Each row below is a small network's average activation on inputs in which a field has the value named, seen along a few directions.
Related values have similar rows: they may be neighbours, one step apart, or belong to one group.
(in the rows, 500 means zero)
Strong random noise was added to every row along 3 fixed directions; ignore it. To show where, here is one row again and again, with new noise each time:
| 387 | 856 | 577 | 643 | 640 | 540 | 367 | 544 | 728 | 574 | 347 | 485 | 373 |
| 465 | 516 | 569 | 495 | 569 | 457 | 473 | 472 | 525 | 457 | 459 | 550 | 425 |
| 548 | 414 | 532 | 419 | 501 | 490 | 448 | 491 | 491 | 381 | 501 | 575 | 502 |
| 569 | 662 | 448 | 463 | 533 | 622 | 358 | 553 | 626 | 521 | 392 | 556 | 538 |
| 513 | 513 | 525 | 460 | 546 | 501 | 452 | 488 | 526 | 464 | 452 | 563 | 472 |


Values of G:
g5: | 474 | 776 | 432 | 597 | 395 | 668 | 409 | 641 | 684 | 503 | 503 | 389 | 597 |
g4: | 399 | 440 | 523 | 447 | 534 | 436 | 521 | 437 | 420 | 582 | 577 | 445 | 451 |
g12: | 469 | 494 | 400 | 521 | 432 | 490 | 603 | 500 | 400 | 574 | 600 | 462 | 504 |
g3: | 646 | 279 | 460 | 401 | 430 | 518 | 472 | 555 | 485 | 322 | 518 | 538 | 593 |
g6: | 382 | 541 | 485 | 456 | 533 | 378 | 603 | 390 | 404 | 688 | 521 | 427 | 457 |
g2: | 510 | 455 | 496 | 598 | 491 | 525 | 582 | 546 | 429 | 454 | 480 | 460 | 491 |
g8: | 442 | 452 | 653 | 632 | 575 | 377 | 512 | 462 | 555 | 411 | 525 | 472 | 348 |
g9: | 602 | 529 | 429 | 465 | 503 | 553 | 460 | 503 | 547 | 634 | 480 | 559 | 521 |
g1: | 548 | 649 | 417 | 554 | 601 | 591 | 595 | 521 | 529 | 729 | 310 | 500 | 530 |
g10: | 462 | 603 | 648 | 617 | 306 | 652 | 349 | 643 | 660 | 164 | 619 | 427 | 619 |
g11: | 524 | 436 | 472 | 487 | 450 | 444 | 428 | 471 | 458 | 466 | 625 | 515 | 525 |
g7: | 601 | 644 | 427 | 485 | 499 | 627 | 350 | 555 | 625 | 674 | 458 | 464 | 584 |
g13: | 432 | 557 | 463 | 540 | 481 | 492 | 571 | 538 | 503 | 493 | 413 | 458 | 513 |
The values of G form a ring.
Name the neighbours of g12, in listed order.
Answer: g5, g6
Name the neighbours of g1, in listed order.
Answer: g3, g2
Name the neighbours of g11, in listed order.
Answer: g4, g7

Values of Y:
y7: | 323 | 910 | 513 | 793 | 543 | 578 | 470 | 629 | 673 | 503 | 322 | 400 | 433 |
y10: | 158 | 900 | 574 | 678 | 688 | 539 | 704 | 522 | 544 | 718 | 174 | 342 | 366 |
y5: | 654 | 651 | 167 | 381 | 393 | 883 | 523 | 644 | 572 | 706 | 248 | 506 | 800 |
y6: | 608 | 419 | 577 | 488 | 516 | 465 | 263 | 568 | 665 | 279 | 489 | 511 | 438 |
y8: | 419 | 531 | 563 | 402 | 357 | 483 | 331 | 584 | 602 | 361 | 666 | 396 | 608 |
y9: | 646 | 477 | 463 | 477 | 632 | 524 | 445 | 472 | 540 | 621 | 319 | 592 | 449 |
y2: | 560 | 597 | 525 | 515 | 407 | 465 | 261 | 581 | 613 | 356 | 674 | 464 | 533 |
y1: | 594 | 463 | 307 | 265 | 372 | 608 | 538 | 499 | 337 | 725 | 651 | 503 | 679 |
y3: | 537 | 366 | 639 | 615 | 362 | 416 | 390 | 529 | 564 | 150 | 917 | 528 | 450 |
y4: | 716 | 392 | 490 | 497 | 565 | 579 | 466 | 397 | 510 | 503 | 380 | 649 | 526 |
The values of Y form 3 separate groups.
Which other values are in the same group as y6? Give them in the order they are listed.
Answer: y9, y4
Which other values are in the same group as y7? Give them in the order they are listed.
Answer: y10, y5

Values of S:
s6: | 340 | 430 | 804 | 569 | 312 | 490 | 428 | 660 | 649 |  92 | 774 | 257 | 484 |
s1: | 284 | 550 | 565 | 554 | 593 | 419 | 482 | 345 | 470 | 829 | 634 | 589 | 317 |
s11: | 506 | 544 | 263 | 524 | 583 | 674 | 827 | 417 | 351 | 774 | 271 | 622 | 506 |
s3: | 779 |  72 | 344 | 358 | 606 | 383 | 703 | 219 | 133 | 830 | 412 | 710 | 475 |
s4: | 740 | 750 | 221 | 294 | 314 | 845 | 338 | 600 | 560 | 672 | 515 | 443 | 853 |
s2: | 539 | 550 | 534 | 632 | 649 | 533 | 376 | 521 | 616 | 497 | 306 | 518 | 379 |
s12: | 277 | 351 | 631 | 564 | 341 | 401 | 560 | 589 | 418 | 255 | 583 | 368 | 523 |
s13: | 316 | 827 | 545 | 623 | 718 | 363 | 358 | 438 | 653 | 583 | 541 | 441 | 263 |
s5: | 519 |  85 | 599 | 326 | 599 | 380 | 686 | 384 | 361 | 361 | 468 | 627 | 503 |
s8: | 482 | 759 | 563 | 607 | 358 | 378 | 390 | 630 | 597 | 610 | 658 | 480 | 496 |
s7: | 653 | 600 | 389 | 532 | 623 | 513 | 366 | 412 | 627 | 493 | 542 | 500 | 559 |
s10: | 480 | 523 | 596 | 464 | 613 | 473 | 569 | 467 | 446 | 392 | 293 | 526 | 506 |
s9: | 295 | 575 | 532 | 612 | 489 | 412 | 733 | 593 | 483 | 523 | 365 | 402 | 339 |
The values of S form a ring.
Going along S from s2 by way of its neighbour s5, in what order are s1, s3, s10, s9 met?
Answer: s10, s9, s1, s3
Name the neighbours of s4, in listed order.
Answer: s6, s8
